A small network was trained on made-up records. Each row is its average activation on records with the value named, seen along a few directions.
Values that are neighbours, or in one group, have similar rows; names and order tell nothing.
(in the rows, 500 means zero)
Strong random noise was added to every row along 17 fixed directions; ignore it. To show where, here is one row again and again, with new noise each time:
[419 390 621 492 442 421 437 498 531 706 576 660 592 581 535 476 425 357
 478 663 595 503 635 334 761 566 524 566 480 533]
[544 471 502 505 497 612 224 260 496 390 455 743 487 593 513 511 454 442
 557 452 293 580 493 455 588 385 408 438 692 409]
[768 394 451 490 473 664 520 641 611 457 809 364 567 597 547 467 466 490
 433 594 330 730 547 356 584 322 449 511 476 373]
[457 665 401 540 446 279 599 474 533 514 578 562 556 539 571 656 592 496
 540 619 357 507 484 507 577 337 591 341 373 542]
[476 537 308 284 525 596 253 514 521 272 640 572 318 487 431 556 411 567
 684 473 720 630 493 659 594 455 396 410 458 644]
[612 254 464 735 507 502 663 624 443 521 570 514 635 716 530 428 557 345
 523 632 362 533 455 315 397 468 391 435 479 256]
[549 655 352 571 535 637 397 334 712 390 507 531 330 655 707 437 493 712
 604 368 522 553 631 455 503 449 381 523 563 563]
[526 518 387 401 525 552 343 421 423 710 744 774 650 561 260 400 422 321
 684 624 280 600 620 419 451 332 414 362 409 246]
[332 625 389 528 548 472 495 589 635 235 502 597 447 598 563 628 624 354
 404 547 578 415 327 618 561 523 396 347 535 649]
[366 559 469 611 647 306 871 618 362 578 376 310 594 470 412 565 487 483
 440 704 499 383 363 473 321 683 525 466 446 541]
[473 425 546 449 375 448 693 505 625 655 685 654 524 504 543 364 414 645
 315 598 413 876 751 511 683 499 417 634 302 560]
[512 403 460 399 454 639 465 552 551 468 695 643 448 684 484 250 658 285
 477 490 547 484 679 686 681 421 500 421 389 635]
[515 311 385 677 592 627 478 468 300 213 405 463 443 671 348 544 396 575
 529 545 411 463 274 464 490 439 396 517 729 522]
[490 443 574 426 399 638 580 365 449 499 607 372 591 689 487 323 652 596
 314 406 188 673 626 535 684 335 587 696 650 676]
[396 665 394 465 611 764 428 556 670 340 419 532 335 579 507 444 470 521
 464 435 527 399 420 666 476 538 407 460 544 619]
[686 450 651 374 464 519 450 664 684 492 560 464 462 495 633 564 524 380
 190 430 497 707 468 389 536 588 501 464 599 443]
[439 440 503 561 571 400 619 490 555 461 428 506 532 540 725 484 512 441
 527 608 576 637 531 409 460 712 330 483 500 471]
[183 450 577 404 340 530 454 551 488 603 578 532 689 562 425 439 611 476
 483 471 466 598 467 559 594 491 484 667 500 513]
[494 352 411 672 379 417 428 464 511 448 490 583 428 572 689 427 475 642
 725 508 568 574 517 483 581 425 474 511 408 405]


Field F:
f20: [636 659 423 279 675 521 767 720 556 544 462 388 474 355 564 726 397 464
 629 673 558 600 566 553 299 633 444 298 219 563]
f19: [405 601 367 395 441 259 474 661 435 491 573 460 449 279 465 586 487 599
 541 520 578 552 349 603 454 423 622 431 331 466]
f17: [423 307 509 364 401 636 456 715 476 486 566 368 532 607 529 275 668 467
 542 315 659 651 501 587 379 581 433 621 520 472]
f11: [283 435 305 504 546 430 765 601 376 253 712 442 659 661 372 601 707 403
 564 643 596 588 435 598 447 511 266 435 402 669]
f5: [511 668 369 583 578 560 576 603 701 417 452 563 346 594 577 553 468 522
 414 513 481 391 431 543 471 472 488 366 463 564]
f8: [563 325 479 277 456 351 326 696 353 377 623 603 438 560 380 651 491 248
 408 601 562 595 355 519 743 411 651 304 572 632]
f15: [454 544 480 465 589 454 610 201 389 519 384 649 491 571 455 545 515 606
 488 387 335 651 643 432 356 554 373 507 611 562]
f14: [387 577 448 449 500 252 431 695 493 373 413 415 458 395 779 534 649 320
 493 582 541 407 273 573 573 511 678 357 503 520]
f6: [685 548 351 552 617 482 446 355 492 296 451 305 227 541 729 293 541 642
 548 381 539 471 559 537 514 473 599 455 628 620]
f7: [551 564 513 314 568 813 500 616 466 492 488 353 577 463 362 601 414 454
 609 570 370 441 449 632 486 407 551 463 443 552]
f12: [646 559 630 448 546 532 303 460 547 431 386 415 519 430 496 699 483 417
 327 349 448 508 311 345 364 569 503 461 819 360]
f3: [569 394 408 471 564 468 461 491 442 204 434 541 353 408 518 539 349 610
 429 497 510 769 356 569 457 561 335 459 616 492]
f4: [585 371 573 572 539 501 601 482 484 518 542 851 531 447 303 512 478 222
 378 598 470 439 575 578 469 529 353 330 336 388]
f16: [543 639 536 529 651 753 546 399 552 499 303 492 466 527 534 402 521 408
 584 482 476 207 612 617 410 563 478 469 505 596]
f18: [433 545 508 542 670 529 562 376 370 557 354 426 614 560 491 752 348 558
 703 681 523 383 535 220 500 599 420 581 603 614]
f10: [392 551 471 412 591 556 564 416 309 501 476 255 556 462 422 261 634 528
 497 422 358 456 498 608 407 512 588 614 600 558]
f22: [501 437 444 572 523 706 423 636 652 531 558 848 463 678 501 410 449 268
 464 577 313 449 487 477 540 385 392 333 400 319]
f13: [424 650 496 508 618 728 609 453 502 551 553 365 502 413 265 294 412 610
 337 526 392 322 565 609 517 473 527 710 526 629]
f2: [535 480 449 607 518 321 586 342 445 585 397 628 425 394 624 399 416 658
 675 524 584 544 692 479 426 576 450 519 367 466]
f21: [517 509 478 385 448 135 528 456 322 429 501 524 430 332 485 547 582 530
 352 456 474 643 435 574 523 470 650 427 533 574]
f1: [243 575 496 553 390 452 297 614 512 581 341 578 438 395 589 460 271 633
 514 665 384 316 304 558 868 332 801 631 498 570]
f9: [449 559 612 445 556 469 569 534 577 735 479 734 559 479 385 562 422 354
 314 532 446 565 543 376 377 652 395 440 460 375]
The values of F form a ring.
List every value one step from f17, in the order listed. -> f7, f16
List every value one step from f10, in the order listed. -> f15, f13
List every value one step from f6, in the order listed. -> f11, f9
List every value one step from f8, in the order listed. -> f12, f3
How many steps from neighbour to neighbour lead from f19 to f20, at the fewest? -> 6
